A small network was shown many inputs. Here are its activations along a few directions, one row for each input.
Each table varies a few parts of the input and shows all the possible inputs, shuffled.
Descriptions start from the smaller parts, as in this example, which fits no table here: values(2) and (point or ring(11) or (line(4) and ring(5))).
Shared parts are said once, and a part with two or three values counts as separate values.

A family of inputs:
R1: [-24.4  21.4  16.1  -0.5  61.7  -1.2  -9.2  17.9 -43.0 -62.8 -30.4]
R2: [-19.2  18.0  18.6 -13.3  50.1  17.4 -35.5  11.9 -45.7 -30.7 -40.0]
R3: [ -8.4 -30.1 -32.8   1.7  74.5   8.8 -18.6 -63.7 -49.5 -29.7 -33.8]
R4: [  6.0  10.5   7.2 -15.9 -29.4 -38.6  -3.8   3.7  53.9   1.9 -43.9]
R5: [  2.3  -8.0   3.6 -33.4 -54.6  21.5 -15.7  -6.9  67.8   4.7 -26.2]
R6: [ -1.8   4.9  15.9  32.6 -20.6 -20.0  19.5  21.2 -17.1  50.2  54.2]
R7: [ 24.4 -34.9 -42.5  -2.3  -5.2 -50.8   0.6 -74.4  50.8  -5.4 -28.9]
R8: [  4.9  10.1   6.4  -4.9 -15.8 -57.6  23.5  12.2  56.4 -27.9 -35.1]
R9: [-13.7  -6.9  18.3 -33.5  28.3  76.3 -46.7   6.0 -31.3 -24.7 -23.6]
R10: [ -1.4  10.3  18.0  43.9  -7.5 -37.0  49.8  24.9 -15.3  21.2  65.8]
R11: [ 11.1  19.9 -11.2 -30.3 -38.2  -0.6   0.6  22.2  61.6  -3.7 -31.7]
R12: [  6.9  14.9  -1.2  15.0 -32.7  16.6  26.5  38.5 -14.7  44.8  67.7]
R13: [ -0.5 -16.6  12.7  11.8 -51.9  37.5  12.2  12.4 -12.3  53.6  70.5]
R14: [ -8.0  25.8   2.7 -28.1  42.9  54.6 -33.5  31.3 -37.0 -36.4 -26.7]
R15: [ 21.8 -39.4 -31.8  57.2  -1.6 -27.0  30.3 -57.3 -24.7  45.0  62.2]
What is each input in this table made of? -> values(3) and (point or line(4))
The inputs of R14 and R12 match in every part but the values(3) part. If R9 is changed in the same way as R14 into R12, which row does it become? -> R13
Which other rows agree with R8 in the values(3) part? List them by row number. -> R4, R5, R7, R11
Which other rows does R8 become when the values(3) part takes its other values? List them by row number. -> R1, R10

A family of inputs:
R16: [-12.6   9.2  -0.9 -12.6  22.1  26.7 -20.4  12.6 -12.4 -45.8 -25.0]
R17: [  8.1 -20.5 -10.3  22.3  -0.5  -4.3   3.7 -26.0 -34.0  24.1  28.6]
R18: [-14.5  10.2  31.1 -17.3  17.6  35.0 -28.4  38.1 -29.8   0.0 -13.9]
R19: [ 10.5 -18.6  -8.9 -22.7 -69.6   0.4   7.1 -12.6  74.5  27.0  -3.6]
R20: [  1.4  -1.0   9.4  20.8 -21.5 -22.2  46.9  21.7   0.9  16.5  54.1]
R21: [  2.1   3.9 -39.4 -25.8  41.0  -4.3  -7.3 -16.5  -0.9 -27.4 -45.9]
R22: [ -6.0  -0.9  -6.5  27.6  -8.7   1.6  14.8  -5.9 -22.2  37.8  30.3]
R23: [  7.7  25.1   7.4 -12.1   4.3  49.5 -14.2  32.6 -21.8  -3.8  21.6]
R24: [ -8.6   3.3   1.4  26.3 -17.8 -10.3  31.1  13.6  -8.3  31.2  43.2]
R25: [ 22.5  18.4   1.6   0.6 -42.8 -58.0   7.7  11.3  65.5   8.6 -20.0]
R26: [-27.6   4.0  21.8 -25.2  29.3   1.2 -28.2 -10.5 -10.9 -34.8 -49.9]
R27: [  0.7  -7.4  -1.6  -8.1  30.6   1.8 -10.2 -24.1   8.9 -44.2 -52.9]
R28: [ 16.4 -25.8  -5.1  26.1  15.8 -17.2  -2.8 -34.2  -9.5  10.7  33.4]
What is each input in this table made of? -> values(2) or line(5) or line(6)
Start at R20 and move only the line(5) part, one step at a time. The first step leads to R24. Which rows follow, in order? -> R22, R17, R28

A family of inputs:
R29: [-12.3  -7.8  12.1 -11.0   6.2  67.3 -28.0   9.1 -44.2  11.6  24.8]
R30: [  7.3   1.1  -8.6  23.3 -20.3 -71.9  39.5  -5.9  34.8   6.2  11.5]
R31: [  6.9  -4.5  -0.6 -41.9 -28.0  22.0 -31.7  -8.8  50.6 -11.1 -43.6]
R32: [-21.1  22.6  26.9  -2.3   9.1  51.6 -11.6  46.9 -44.2  -1.6  19.7]
R33: [ 14.0 -24.8 -23.7  20.8 -25.7 -51.1  23.0 -43.0  35.0  26.6   6.9]
R34: [  8.2  -8.6   3.5   2.0 -38.9  38.6  -2.2   9.9  -6.0  47.3  55.1]
R35: [ -3.6 -11.9 -19.4  -2.7  54.0  -4.9 -20.3 -40.7 -26.5 -28.3 -39.6]
R36: [ -4.2 -29.1 -10.2   5.7  24.1  53.4 -15.9 -28.9 -51.2   9.4  23.2]
R37: [-16.0  29.2  14.8 -33.6  17.1  39.2 -28.1  39.2  -9.6 -34.0 -41.5]
R38: [ 16.1 -30.6 -19.2  19.3 -21.2  24.6   9.6 -27.6 -13.1  44.8  53.6]
R39: [  5.7   4.5  -1.5  44.8   4.6 -41.7  38.4   6.4 -24.7  18.0  55.2]
R40: [ 10.8 -10.7  -3.3 -20.3 -63.6   9.0  -0.2  -4.3  53.2  35.9  11.1]
R41: [ 17.8 -32.7 -26.5  -2.7 -45.2  -4.8  10.7 -41.6  47.4  33.8  10.0]
R42: [-14.6  29.0  18.7 -15.3  43.5  -4.7  -8.9  35.1 -19.1 -42.8 -39.4]
R43: [-14.6   7.6   8.0  30.5  50.3 -12.9  13.5   3.6 -62.7 -16.8  25.4]
R44: [ -1.3  25.4  14.5 -33.2 -26.6   5.8 -14.5  30.6  48.8 -25.4 -49.4]
R45: [  3.2   8.8  -5.7   1.1  15.8 -58.8   8.5 -11.7  32.4 -40.3 -42.5]
R46: [ -7.2 -19.0  -6.8  28.4  44.1   7.3  -2.7 -32.4 -63.5   3.0  20.5]
R47: [ -7.6  -0.9  -0.2 -42.2  15.2  55.0 -44.9   0.7  -8.4 -20.1 -36.0]
R48: [  2.4  19.2  11.6 -11.5 -61.6  -7.3  16.6  35.1  52.2  22.0   5.5]
R49: [ -0.6  21.7  18.1  10.9 -36.0  22.8  14.0  48.4  -5.9  34.1  49.9]
R50: [  9.8 -17.1 -20.9  -1.3  10.9 -38.1  -8.5 -49.1  33.1 -19.7 -47.1]
R51: [ 13.7 -26.0 -23.9 -24.5  -8.8   8.3 -21.1 -46.8  45.5 -12.7 -44.3]
R52: [-19.4  22.5  30.8  15.9  35.5   7.8   7.8  42.6 -53.7 -10.3  21.4]
R53: [-10.6  14.4  -4.4  -0.5  59.5 -25.3  -3.7  -4.2 -26.9 -48.7 -34.8]
R54: [ -0.2  24.0  17.9 -14.2  -0.6 -38.3   3.9  27.5  39.5 -34.5 -47.4]
R55: [  1.0  20.4  21.6  29.7  -9.9 -21.2  32.9  44.9 -15.5  24.8  51.3]
R56: [  3.6  17.1  15.0   7.8 -35.8 -51.4  34.9  32.5  42.8  12.6   7.2]
R57: [ -0.2 -21.9 -22.7 -25.4  34.0  41.3 -33.4 -37.4 -14.3 -21.7 -37.2]
R58: [ 12.8 -22.0 -16.3  42.6  -1.6 -21.5  22.3 -29.9 -25.6  37.9  50.4]
What is each input in this table made of? -> ring(5) and ring(6)
The inputs of R54 and R52 match in every part but the ring(5) part. If R31 is changed in the same way as R54 into R52, which row does it become? -> R29
Which other rows does R44 become when the ring(5) part takes its other values? List them by row number. -> R32, R37, R48, R49

A family of inputs:
R59: [ 13.6  14.8 -18.6   0.4  51.9 -32.7 -12.7  -3.4 -23.1 -16.6 -29.8]
R60: [ -8.2 -17.3   2.7  -7.6   5.8 -48.9  20.1 -25.5  44.2 -46.5 -44.0]
R61: [ 29.5 -17.6 -38.1  14.9 -65.5  18.7  39.7  -2.4  32.6  62.9  77.9]
R62: [  4.7  42.2   2.8 -10.8  34.5 -19.2 -14.1  37.9 -11.9 -15.0 -25.4]
R63: [ 18.4  -3.1 -14.8 -28.1 -15.9  22.9 -37.6 -18.6  37.8   0.2 -44.9]
R64: [ -7.5  -5.9   8.4  18.3  68.9  11.4   1.5  -2.9 -56.0 -61.1   7.1]
R65: [  7.3  35.5   7.2  -5.8   3.2 -36.1  -8.2  24.3  32.6 -24.2 -44.4]
R66: [-36.6  32.0   9.2  -1.2  33.2  -1.2  10.0  34.8 -39.9 -10.4 -19.6]
R67: [-32.9  23.6  10.4 -23.6   4.0  42.0  -9.9  37.1 -34.2   5.8 -18.9]
R68: [-27.7   4.4 -12.3  10.3  51.0 -14.7  11.2  -5.9 -50.9 -11.9 -24.0]
R69: [-24.5  -6.4 -11.9 -23.6  13.6  58.1 -19.7  -7.8 -33.9  15.2 -20.7]
R70: [-14.8   1.0  24.7 -39.6 -39.3   6.6  -2.0  19.5  59.9 -30.0 -38.9]
R71: [  0.8 -41.3  16.1  40.0 -22.9 -26.2  -1.1 -48.1 -15.5  56.9  45.4]
R72: [ -6.4 -28.5   2.0 -40.2 -29.9  22.8 -10.6 -26.9  60.2 -21.1 -40.6]
R73: [ 10.1  26.7   7.9 -27.8 -25.3   6.9 -28.5  27.4  37.7  -8.7 -43.3]
R74: [ 16.5   8.7 -14.1   4.9  20.2 -49.2  -6.4 -17.8  21.8 -25.6 -48.8]
R75: [ -2.0 -21.8  32.1  52.2  -9.8 -60.5  21.0 -18.6 -19.7  42.1  41.4]
R76: [ -3.2 -24.6  -7.0   5.6  55.8  46.4 -20.1 -32.5 -51.4 -46.6  10.6]
R77: [ 16.2   3.4 -18.9 -33.2  15.1  40.0 -44.3  -4.3  -6.3  10.1 -25.8]
R78: [ 28.7  -3.2 -35.5  46.5 -30.0 -52.6  73.9  -3.7  15.5  36.7  73.3]
R79: [ -8.5  -3.6  53.1  19.9 -56.0  -3.8  -1.9  27.0  -2.2  58.8  47.8]
R80: [ 21.4  13.1 -15.7  15.3 -75.2   2.6  49.4  43.4  32.5  52.9  79.4]
R81: [-12.3  13.6  31.4 -16.2  22.2  68.4 -20.1  39.8 -38.5 -42.7  12.7]
R82: [ 17.1  -4.4 -34.0 -12.2  38.6   2.1 -34.5 -33.4 -19.1  -2.4 -26.2]
R83: [ -4.9 -35.9 -13.0 -20.3  -7.1 -14.3  -0.6 -56.0  47.7 -33.0 -40.8]
R84: [-16.4  21.8  30.2   6.6  51.4  25.1   0.1  37.4 -44.7 -59.4  11.7]
R85: [  7.9  33.5   3.6 -33.0   5.5  24.1 -34.5  40.8  -6.3   1.0 -24.2]
R86: [-23.8 -14.6 -27.5  -2.4  37.5  20.1 -10.3 -36.0 -46.6   2.7 -20.8]
R87: [ 19.6 -10.4 -29.8  -7.7   7.1 -14.4 -27.7 -48.1  25.3 -11.9 -45.3]
R88: [ 31.3 -23.7 -51.8  34.4 -42.4 -18.3  51.4 -33.0  19.3  51.1  77.4]
R89: [-10.9   5.4  52.8  41.6 -27.3 -46.6  19.0  23.2  -8.0  43.1  46.3]
R90: [ -0.5 -34.0  30.7  19.8 -46.3  11.7 -11.7 -18.4  -2.2  68.8  46.2]
R91: [-17.5   9.4  23.8 -17.8 -11.1 -36.0  17.8  16.7  54.8 -45.3 -39.7]
R92: [ 19.4  23.6 -15.3  36.4 -47.2 -39.7  71.4  38.8  27.0  37.5  78.0]
R93: [ -3.7 -16.3   8.9 -16.0  31.9  84.5 -30.0  -4.6 -38.1 -33.6  11.0]
The inputs of R89 and R90 match in every part but one. If R65 is changed in the same way as R89 into R90, which row does it become? -> R63
What is each input in this table made of? -> ring(5) and (values(2) or line(5))
Start at R84 and move only the ring(5) part, one step at a time. The first step leads to R64. Which rows follow, in order? -> R76, R93, R81
Which other rows does R86 become when the line(5) part takes its other values? List them by row number. -> R76, R82, R83, R87

A family of inputs:
R94: [-10.4  15.3  19.3 -20.2   5.7   6.4 -21.9  18.8   4.5 -16.4 -34.9]
R95: [  1.6  22.0  -2.8 -10.8   8.0 -18.5   6.7  20.4  18.7 -26.8 -25.7]
R96: [  1.6 -16.9   0.9  24.3  -1.5 -29.9  15.8 -22.9  -1.2  10.6  17.7]
R97: [ -8.3 -11.5  -8.5 -12.2  39.5  42.1 -25.7 -18.7 -37.7 -21.5 -14.3]
R98: [ 17.4 -24.1 -23.9  18.3 -21.2 -12.8  14.1 -33.6   9.4  35.6  31.3]
R99: [  0.9  -1.1  10.5  -1.6 -28.4 -26.5  10.5   2.0  38.1   2.2  -7.9]
R100: [  1.1   6.3 -13.3  15.1  34.1 -21.7  12.8  -5.0 -21.0 -19.3  -0.8]
R101: [-11.2  -1.4   8.9   5.0  32.3   3.5 -14.9  -6.4 -35.3  -8.0 -10.6]
R102: [ -6.3   5.1   2.4 -36.0  12.2  45.2 -33.0   6.5   2.4 -30.0 -39.1]
R103: [ -2.4  13.9  21.1  24.9 -32.5  21.1  26.4  48.1 -27.1  46.4  79.3]
R104: [ 16.0  -7.7 -14.6  -6.7 -48.3  -8.9   9.1  -9.1  49.3  27.2   5.0]
What is each input in this table made of? -> point or (values(2) and line(5))
